Q:
 5.68  -5.57   0.59  -5.15  -4.47
-2.04  -2.63   2.13  -3.34   1.13
A: -4.47, -2.04

Q:
 4.19  -0.68  -6.10  -5.07  -6.22   1.95
-0.68  -4.04  -3.58   6.30  -4.07  -0.33
-5.13  -3.88  -0.13  -0.49   3.32   3.26
A: 1.95, -5.13

Q:  5.18  -0.94  -2.65   5.30
A: 5.30, 5.18

Q: -2.62   5.74  -5.22   2.48   3.49
A: 3.49, -2.62

Q:
 4.72   1.81  -4.55  -6.02
-0.12   6.24  -0.85   0.92
A: -6.02, -0.12

Q:
0.87  2.14  1.36  1.69  1.43  1.28  3.13
0.87  2.14  2.41  1.68  1.19  1.20  5.11
A: 3.13, 0.87
---
5.06, -4.86, -1.41, 0.13
-0.04, -0.47, -0.50, -1.17
=> -1.41

-3.78, 0.61, 0.16, 0.56, -1.91
-3.04, -0.38, 0.20, 0.44, -1.58
-4.46, -0.15, 3.62, -6.57, -1.45
=> 0.44

-1.90, 6.45, 4.46, -1.56, 0.95
-1.90, -0.47, 1.04, -1.56, 1.40
=> -1.56

5.55, 3.09, -0.14, -0.87, 3.20, 5.21
1.05, 3.07, 2.87, -0.04, 0.71, 2.33
=> 3.20

4.53, 1.75, -3.95, 0.88, -3.03
-0.93, 3.61, -4.15, 0.58, -5.95
=> 0.88

0.04, 6.35, 4.39, 6.03
-5.50, -1.54, 1.37, 4.45
=> 4.39

5.63, 1.40, -1.70, -4.40, -1.03, 0.73, 2.03
3.52, 2.13, 3.81, 1.19, -4.19, 3.66, 4.46
-2.27, 4.10, 2.05, -3.51, 3.10, 1.78, 0.30
=> 3.66

1.18, 0.28, -0.09, 0.53, 0.41
6.10, -5.51, 0.95, 0.11, -0.35
-1.51, 1.47, -0.24, -0.39, -0.60
=> 0.11

1.03, 2.13, -0.04, 4.11
-1.54, -0.19, 0.51, -0.23
-0.64, 2.28, 0.06, 6.30
=> 0.51

1.89, 0.23, -1.13, 0.15, 0.14, -0.39
2.45, -0.06, -0.93, 0.58, -1.16, 0.77
0.60, 0.74, 6.02, -0.94, -2.37, -0.43
=> -1.16
---
-0.10, 2.86, -0.20, 0.15, -4.01, -1.40, -5.12 gives -0.20

4.54, -6.12, -5.87, -2.68, 0.27, -0.94
4.67, 0.01, -5.25, -2.32, 1.48, -0.33
5.26, -1.51, -5.48, -2.21, 1.46, -1.19
gives -5.87

3.37, 3.75, 6.04, 1.30, 5.63, 3.50, 5.28 gives 6.04

-4.41, 5.02, 1.40, -0.71
0.92, 1.18, 6.65, -0.31
-1.39, -0.61, 1.72, -6.45
gives 1.40

4.15, 3.94, 1.01, 6.03, -2.05 gives 1.01

5.73, -1.56, 1.00, 0.00
1.77, -1.00, -2.16, -1.25
3.17, -0.22, 0.55, -1.99
gives 1.00
---
 0.62  -1.22  -3.07   5.67  -0.52  -1.30
-0.01  -0.01  -0.45   1.19  -0.11  -0.57
-0.29   0.29  -0.02   0.06  -0.05   0.15
-2.38  -1.20   2.04  -0.94  -1.13  -1.68
-0.25  -0.07  -1.87   0.14  -0.31  -1.30
 0.08  -0.28  -0.02  -2.03   0.39   1.75
 1.13   0.32   0.19  -1.52   0.65   1.47
-1.64  -3.23   2.79   0.81  -0.92  -0.20
 0.55   2.06   6.20  -0.27   0.99   1.35
-0.31  -0.15   2.54   1.52  -0.47   1.17
-> 1.35

 1.78  -1.14   4.95  -2.23  -0.05   1.69  -4.63  -0.58  -1.93   2.11
-0.01   2.50  -3.23   0.75   0.86   0.89  -0.37   0.40  -1.07   0.91
 3.35   3.25   3.08   3.53  -0.44   0.43   1.09   0.27  -1.19   0.82
-2.50   4.43   0.38   0.93   0.67   1.14  -0.53   0.11  -1.74  -2.68
 1.55  -2.28  -0.38  -3.52  -0.73   1.88  -0.14   0.78   0.22  -2.22
 0.19  -0.38  -3.56  -2.30  -0.25  -1.19   0.08   0.40   0.72   2.76
-> -2.22

-2.75  -4.15   0.85  -0.68  -0.25  -1.34  -2.19   0.37   1.07   1.22   0.49  -2.08
 2.09   1.84  -0.05  -0.57  -0.74  -0.91   0.06  -2.30   0.76  -1.45  -0.39  -0.85
 1.36  -0.33  -0.07  -2.42  -3.57   2.37   2.73   1.67  -1.42  -1.88  -3.53  -1.66
-0.66   0.15  -1.43  -0.35   1.98  -2.07   0.20   2.43   1.45   1.91   0.35  -3.35
 0.45   4.73   0.82   1.71  -1.23  -1.42   0.41   1.42   0.17  -0.34   3.39  -0.92
-0.29   1.03   0.20   2.49   2.16   1.76  -1.31  -0.45  -3.30  -3.61  -2.20   3.20
-0.98  -1.40  -2.29   1.31  -1.06  -3.44  -0.34  -0.49  -2.31  -2.30   3.19   0.08
 1.63  -0.52  -0.42   1.91  -2.25   1.13   1.02  -1.25   0.36   0.27   1.29  -2.14
-> 0.08

 0.30  -0.41  -0.55  -0.57   1.75   0.21   4.13  -0.83   2.05   0.49   2.54  -0.03  -0.55  -0.28
-0.15   0.63  -1.46  -0.09   1.82   0.38   0.64  -0.23  -2.33  -0.28  -4.44  -0.67  -0.04   0.47
 0.58  -1.03   1.27   0.50   4.69  -0.05   5.56  -0.75  -0.61   0.11   2.29  -0.06   0.26  -0.28
-0.07  -0.80  -2.02  -0.53  -0.13   0.20   2.78  -0.02   4.07  -0.15   4.52  -0.30   0.46  -0.10
-0.47   0.34  -2.19  -0.57  -0.35   0.32  -4.68   0.54   4.07  -0.23   2.91   0.20   0.47   0.11
-> -0.10

-2.46  -1.42   0.17  -0.33   0.10  -1.51   4.72  -2.16  -1.10   5.25   0.48  -2.76  -0.72  -1.43  -0.81
-0.03  -3.19  -0.57   2.25   0.13   1.16  -0.43  -0.13   1.48  -0.47   3.89  -0.30  -0.81   1.15   0.03
 0.25   0.52   3.49   0.05   0.22  -3.62   0.56  -1.43  -2.94  -1.05   1.88   1.99  -0.26  -0.15  -0.77
-0.65   3.74   0.35  -0.43  -0.41   0.91   0.70  -1.07  -0.57  -0.02  -1.67  -2.85  -2.45   1.08   0.14
 0.41  -2.34   3.41  -1.35  -0.10   2.50   0.21  -1.46   1.75  -0.69  -1.32   0.85   0.03   0.46  -0.02
 2.11  -1.75   0.64  -0.70   0.10   0.16   1.62   3.49  -2.37   2.15  -2.93   1.34   1.74  -0.31   2.26
 1.98   1.86   0.95  -0.87  -0.40  -0.06  -4.39   1.19  -0.17  -2.94   0.82   1.33   2.01   0.34   2.56
-> 2.26

 3.57  -5.03  -5.69  -5.73  -5.34   4.05  -5.07  -5.42  -6.52  -2.35   2.89
 1.19  -0.29  -0.38  -0.39   0.06   1.32  -0.29  -0.34  -0.39  -0.05   1.10
-1.22   1.70   1.86   1.84   1.96  -1.39   1.70   1.76   2.10   1.39  -1.00
-4.23   4.01   4.42   4.36   4.13  -4.74   4.08   4.20   4.98   3.49  -3.54
 4.49  -1.19  -1.33  -1.27  -0.23   4.94  -1.29  -1.26  -1.38  -2.04   3.99
-3.01   5.02   5.54   5.56   5.67  -3.44   5.08   5.33   6.38   3.12  -2.35
 5.92  -3.50  -3.94  -3.89  -2.82   6.57  -3.61  -3.73  -4.36  -3.21   5.14
-> -2.35
---
((-0.074, 0.128, 0.128, -0.029, -0.208), (0.006, 0.041, 0.037, -0.082, 0.085), (0.018, 0.028, 0.023, -0.095, 0.086)) yields 0.128
(7.61, -0.21, -16.25, 17.63, 12.82) yields -16.25
(-0.13, 0.10, -0.11, -0.02, 0.11) yields -0.11
(11.35, -0.05, 13.59, 11.73, -15.37) yields 13.59
((-1.236, 0.826, -0.527, -0.983, -0.241), (-0.907, 1.140, -1.189, -1.035, 0.291)) yields -0.527
(9.921, -5.885, -0.788, 12.590, -12.259) yields -0.788
(0.165, 0.135, -0.177, 0.108, 0.012) yields -0.177
---
0.77	1.39	-0.68	1.05	-1.31
3.82	3.74	-4.78	3.66	-0.90
| 0.77, -0.90

5.08	6.63	-2.38	5.52 | 5.08, 5.52

-4.74	1.66	0.97	-2.75	1.09 | -4.74, 1.09

-5.64	0.31	-0.92	5.92	-2.19	1.82 | -5.64, 1.82

-0.16	-3.65	3.83	5.31	-1.31	-3.43 | -0.16, -3.43

4.09	-4.62	-4.26	5.60	2.07	-3.72 | 4.09, -3.72

-1.03	3.24	-0.87	-5.21	1.53 | -1.03, 1.53

-5.05	-5.38	1.63	4.68 | -5.05, 4.68
---
((-4.29, 0.37, 0.03, 1.54, -6.50), (-2.96, -0.16, -0.99, -1.41, -1.19), (2.45, -0.88, -4.68, -3.82, -2.38)) Out: -4.68
((4.40, 4.35, 2.32, 1.17, 1.79, -5.80), (-2.30, -3.18, 3.21, 2.38, 5.06, -1.23)) Out: 2.38
(6.44, 2.42, -0.23, 0.89, -1.14, 3.00) Out: 0.89
((0.95, 6.03, -5.82, -6.11, 6.23, 6.35, -6.30), (5.34, 0.73, 5.44, 1.72, -3.57, -2.58, 2.63), (-2.49, -5.44, -1.33, 1.97, 0.46, -0.59, 0.46)) Out: 0.46
(-5.06, 5.22, 1.57, 1.42) Out: 5.22
(5.60, 6.25, 2.51, -3.48, 3.08, 2.19, 4.22) Out: 3.08
(-4.50, 5.70, 2.75, 4.88, -5.11) Out: 2.75
(-1.31, 3.46, -2.58, 5.44, 1.21) Out: -2.58
(-2.41, 4.66, 2.24, 6.35) Out: 4.66
---
Input:
6.43, 1.68, 0.42, -1.78
2.30, -1.71, -0.10, -3.92
0.57, -2.45, -0.06, 0.30
Output: -0.06

Input:
-0.53, 0.03, 0.01, -2.99, 0.44
-2.86, -1.43, 1.55, -6.66, 2.62
-2.52, -2.37, 2.32, 1.92, 2.52
Output: 1.92

Input:
0.40, -4.26, -2.20, 2.29, -2.80
2.28, -4.61, -3.41, 3.42, 0.66
5.41, -6.17, -6.16, 5.96, 5.34
Output: 5.96

Input:
-4.37, 2.89, 0.00, -3.47, -1.58, -1.36, -0.69
-2.92, 0.00, -4.68, 1.69, -1.12, 4.50, 0.00
-2.29, 3.73, 5.60, -0.47, 0.00, 0.82, -0.63
Output: 0.82

Input:
0.38, 1.88, -0.58, -0.21
-3.15, -4.72, 3.95, 2.52
-0.77, -2.71, 1.06, 4.01
Output: 1.06

Input:
-1.15, 2.35, -2.60, -5.77, -1.38
3.61, -3.12, 2.82, -1.02, 3.94
4.09, -2.92, 2.57, -3.23, 4.24
Output: -3.23
